A small network was trained on invented records. Each row is its activation on one of them, seen along a few directions.
Records have a field called F. Each example row is followed by its value.
Other fields move the rows too, some of them a lot.
Random noise pushes rows far along 13 fixed directions. That doesn't count. These rows show it; they differ only by the noise:
[-219    4  342 -125  202  127   87  114   81  -75  189 -285 -196 -377
   45  230  -35  154 -264  222   17 -369   18 -192   66  168  -90   67
  -10]
[  94  102   52   75  243 -110   -6  -36   13  -35  218  127  147  336
   33  -20   26   52   54  273 -104  190  102  104   25   52   49   28
  -14]
[ 372 -308   86    1   96  247 -291  628   68  -79  -93  109  -52 -247
  322  -80   -5  271 -104 -145  -51  371  334  113  -90 -162  314 -186
  277]
[-179  104  115 -108   47 -211  -55  222   17   14  -11   46 -108   92
  230  126  179  112 -112 -163   33  193  276  -33   75 -102   73  214
  177]
[ -84 -274 -256  117 -458    9  -93 -198 -168 -115    9   -4  217  168
   25  408 -484  516 -259   30  -33   42   22  269 -241   -2 -113   88
  356]
[ 216 -145  113  -96 -119    7  -21  424  -34   16 -332  136  241  212
  -93  -52  130 -232  160  145  -54  295    5  121   66  -86  197  -16
  177]
[  53  -44  185  110   79 -283 -231 -142   48 -302  193   46   -4  264
  154  185    1 -111  -91  -62    6  101   69 -335   72   27   41   -2
  -64]
[ 140 -133  -35   67   95 -181 -100 -236  126 -244  405  234  290  473
  -67  333 -173  -28  -50  381  -73 -226   35 -136   20   28  196  231
 -195]
[  62  135   87   91  436   20   49   12  202  122  159   54  -24  -28
   60 -349  195  323  134 -129  -54  114  312  157 -198  -35  -37   -2
    2]
[   9 -329   50   59   83  209   71  -56  -84  -38   13 -143   72   27
   65  332  -92  -21 -190  456  -38 -267 -106 -169   90  174  -66    0
  102]
[ -82  696  -69  147 -204 -234 -132   81 -228 -165  192  283 -184  223
 -236  126 -387 -128   -5  178 -143  677 -229  177  271 -135   68 -151
  119]
[  61  199  -93   39    5  -25  107  102   79   10  105   92   83   -8
 -562  160 -164  -75   79  164    1 -213  -84   62  210 -101  112  254
   34]
[ 232 -268  492  174  245  239 -121  143  116 -148  -69 -262   39 -376
  -13 -128  -24  245  -15  -25   45  -58   17  -85 -274  149 -218 -210
  135]
[ -97  137  -44  127   18 -103 -107  103 -141   37   14   60  -54   91
  168   72  -38  329  -36  -85  -19  345  120  249   -5   19   -4  107
  343]
[ -12 -341   79   52   41  290  -77   62   14  -58  -99  -29 -140 -223
  254  108  -13   22  -85  122  -51 -179 -103 -198  -76  112   91 -142
   69]

[-303   47  228   22 -210   24  161 -393  119   83 -263  218  123  295
  -30  -13   27 -114   39  141   10   21 -106 -152 -528 -279 -448   -1
 -135]
f5
[ 222  241  147   76 -311  -62 -186  314  -73 -175 -143  127  107 -110
 -475 -175 -230 -232  424   30  -18  217 -521  248   31   88  254  -84
   70]
f3
[ 332  -13 -277  150  143 -128  -13 -121    7   79   54  173  293  520
 -251  128   40 -341 -141   75   57  162  269 -177  320 -377  -49  114
  -92]
f6
[ 159 -209  358  -59  393 -186 -182  151    7  -65  178 -332  405   17
   41  -88  318  108  115   65  119 -319   71  203  208  537  151  308
  -97]
f6
[ 451 -296 -120  101  198  172  193 -107   74  130 -215  179  294  483
 -110 -151  171 -415  167  250  -74  161   85 -227  -89 -260 -110 -202
  -74]
f8
[ 183 -107  155  -73  -40  -41   -8  -92   84 -164  217 -203  219  -60
 -157 -145 -158  117   99   68  -59 -166  -97  135 -148  250   25 -166
 -193]
f3
[  40  -89 -301 -348 -595   36  223  241 -159   -3 -100 -320  161  -46
 -362  277 -386  -24 -446   32    2  108  213  174  311 -264 -124 -146
  166]
f5
[ 146 -137  365  294  451   70   17 -339   64 -133  -16  -84    2  136
  -41   15  173 -442   32  370   15 -131 -202 -592   29   92 -336 -230
 -190]
f7
[ 428   -1  389  474  592  -80 -524   15   30 -240  387 -137  198 -302
 -142 -197   25  253  271  -74  134 -181 -187  248   89  566  106  210
  -43]
f1
[ 244 -280 -338  -45 -102   59  -50  -60   25 -169  205  189   78  257
   61  269 -273 -159 -266  262 -107   -6  134 -195  137 -228  206 -170
 -152]
f7
[-312  379  277   27  220  -80   31  -68  103   75   37  -47 -179 -284
  -64 -316  211  145  241 -142   14 -112 -158  167 -145  256  -89   77
  -97]
f4
[ -84  -91 -422  -58 -172  170  155  308 -137  320 -305  -23    1 -142
 -198  115   73   37   41  -21   36 -126    0  329  283  -13  197  270
  392]
f2
[  87   75 -377   76 -335 -271   48  -89   33  135 -250  300  186  340
 -357    4    1  -55  234 -501  147   30   97   11 -127 -422  -16  368
  179]
f8
[ 239 -184  317   67 -194 -266 -369  192  -65 -233 -242   51  350  225
  178 -335   90  209  274 -305  -26  548   21  384 -339  222  107 -146
  180]
f7
[  64 -155  206   33  443  -35  -48  -21    3   13  121 -188  204   81
  219 -291  352  157  221  115  -43 -113   45  286    8  512   83   55
  -28]
f5
[ -40  -31  -18  222  389   80  135 -437  -33   29  303  -84  172  168
  -76  145  -65  157  -18  578  -38 -381 -160   69   -2  343 -216  131
  -93]
f4
[ -50  -72 -434  391  123  381 -145 -212    7   17  116  212 -332 -324
   20    7 -227  195  145   25 -125 -287 -333   44  -22  176  270  -80
   94]
f2
[ 503 -375  -49  -30  214  386  -56  130   39 -163  317   22   78 -185
   18   64 -216 -187   57  573  -96 -502 -262 -191  115  243  442 -160
 -299]
f8
[ 276 -515   69   22 -104   95 -131  223  -18 -201 -128 -193  211  -67
 -140  317  -65 -141 -140  132   66 -273  -57 -160  223  125  136   49
  150]
f2
[-130   17  -54    5 -111  371   92   89 -260  258 -227 -148   50 -303
  -62  -95 -122  168  -86  295  -57   71 -245  499   13  175 -174  -85
  195]
f1
[ -73  -22  165  -12  -92  -29 -420  104  111 -139    2  327  -49  -84
  321  -67   23   36   55 -249   31   46  -57  -21 -227  -42  316   63
 -180]
f6
[ 103  237 -538   55  168  177   93   25   64   80  536  396   26  167
 -275  294 -402  195  -95  594 -175 -179   20  307  167 -168  351  243
  -31]
f3
[ 165  -38 -124 -104   -3   80   39  199  138  -53   22  -42   57 -226
 -343 -152  -38  -72  218   27  -50 -292 -134  141  174  134  341   23
 -137]
f4
[ -73 -137  -50  157 -212  -89 -356  -97 -167 -108 -100  142  -68   38
  239  333  -54 -200 -209 -143  107   59 -137 -209  152  -43   32  150
   49]
f1

Here are new rows. What is F for each?
[-162  -98  343 -380 -258 -140  -71  389   74   22 -261 -107  291 -106
  -95   30  189   10    6 -162  145 -204   64  175  -43   27  132  356
  -14]
f6
[-240  -94  156  -53   20  223  -92   72  -18  -40   36  244 -143   92
  550  200  -62  107 -188  460 -164  149  -42  -45 -250   28   55 -111
   18]
f2
[  53 -196   84   -5 -179   73 -203  337   10   76 -466   11  -78 -324
  -44   16  188 -256  -31 -410  192   -5  -11 -141  121 -215   40  138
  137]
f1
[  39  271 -192  223  318  274   66  149   96  276   18  189 -260 -247
  -24 -102  -42  350  -75  -75  -13  253  297  136 -142 -370 -175  -28
  226]
f4
[ -84  260  -60  -51  -36 -306 -153   22 -258  -76  225 -139   77  194
   26   99  -50  -61  -97   46    6  213  -46  205  452  240  127   72
  -24]
f6
[ 145  110  421 -190  164    6 -134  128  209 -239  268   44 -209 -307
  228 -377   31 -138   94 -143  -36   24  -52 -248 -193   49  167 -338
 -501]
f8
[ 114  194  154  283  -91   57  -88  -68 -105  -19  -97  323  120   66
 -231   37 -198  -82  278  173   56   62 -461   88 -237  -63 -125  114
   29]
f8
[-186    8 -186 -230 -505 -136   24  -46  -96 -104   36 -267  -60 -230
  -74   25 -258  285  -43 -423    5 -154  -75  195  -60  125   75  -22
   67]
f8
